Each row below holds a small network's activations on one input, seen along a few directions.
Each table varies a few parts of the input and shows all the possible inputs, shuffled.
Descriptions start from the smaller parts, as in this example, which fits no table here: line(6) and (point or line(9) or (values(3) and ring(8))).
Shared parts are said once, and a part with two or three values counts as separate values.
(in the rows, 128 means zero)

Other details of the inputs shift rows strongly along two fixed directions, in all tables alike. That doesn't count.

A family of inputs:
r1: [124 106 167 144  90 103 114 144 163 109 140 125]
r2: [135 125 163 148  93 133 170 134 149 131 146 137]
r3: [121 127 139 127 119 126 167 105 142 119 126 118]
r4: [140  94 148 114 116 112 142 113 150  96 110 126]
r5: [151  86 163 128 111 132 141 118 190  97 127 119]
r6: [101 161 173  62 137  64 116 123  87 116  81 145]
r7: [147 126  67 125 158 140 111 157  74 174 132 145]
r8: [110 156  73 119 185 125 117 117  60 147 136 108]
r9: [ 98 134 122  92 141  60 114 105 116  83 101 141]
r10: [148 128  56 170 153 182 161 122 110 181 146 120]
r11: [154 104 124 138 109 137 168 109 168 128 113 135]
r12: [ 93 157  98 110 164  91 118 100  87 116 113 138]
r13: [137  99 157 134  99 143 146 105 188 125 108 116]
r14: [128 112 161 153 111 133 151 108 183  95 151 119]
r15: [162 110 164 147  77 119 162 129 171 128 120 152]
r16: [114 137 150  76 132  94 133  93 119 106  87 129]
r17: [148  90  77 173 136 182 121 136 144 158 168 102]
r18: [ 49 228 132  30 160  73  63 133  70  11  12 118]
r19: [109 141 165 136  98 125 133 131 149 140 128 130]
r20: [143 133  90 112 170 171 125 121 111 167 131 110]
r21: [ 91 161  63 116 185 162 105 117  69 184 121 109]
r22: [145  85 143 148 102 119 153 115 167  89 143 118]
r23: [138 131 148 155  90 126 167 130 157 133 138 149]
r24: [137 130  91 181 132 178 117 151 114 182 178 117]
r25: [162 108  82 164 139 164 124 158  94 165 177 122]
r26: [ 84 162 157  80 151  97 128  98 126 105 102 128]
r27: [ 60 179 183  60 137  27 106 114  80  78  97 150]
r28: [124 214  36 113 163 199  58 190  19 133 107 125]
r29: [143 109 181 142  79 132 138 134 180 137 120 129]
r30: [153  98 156 165  81 103 145 139 169 101 146 150]
r31: [141 118 145 139 123 127 115 151 140 123 160 125]
r32: [136 139 118 160 141 161 121 143 116 154 175 130]
r33: [156 116 185 132  91 135 147 135 179 128 133 132]
r34: [154 114  97 123 144 148 118 156  86 161 143 133]
r35: [130 118 109 127 162 133 110 127 123 124 145 108]
r36: [106 119 142 148 116 124 129 107 159 113 135 115]
r37: [132 105  78 126 157 161 102 129 111 163 126 110]
r38: [144 113  87 141 144 166  98 160 104 186 144 126]
r39: [147  99 124 124 119 108 141 117 156 107 107 138]
r40: [159  96 177 135  94 133 131 144 176 116 142 138]
r41: [126 150 135 134 138 156 132 137 116 159 149 134]
r42: [ 99 157 149 125 132  72 119 122 102 109 114 158]
Description of these inputs: values(2) and (point or (line(4) and ring(5))).
Q: Changing only the values(2) part turns r16 into r6. The same change can be made to r9. Which row results?
A: r30
Q: Changing only the values(2) part turns r15 into r11. The same change can be made to r2. Which row results?
A: r3
Q: Change only the values(2) part in r36. List by row number the other rows that result.
A: r24
Q: Change only the ring(5) part in r5. List by row number the other rows that result.
A: r14, r20, r26, r35
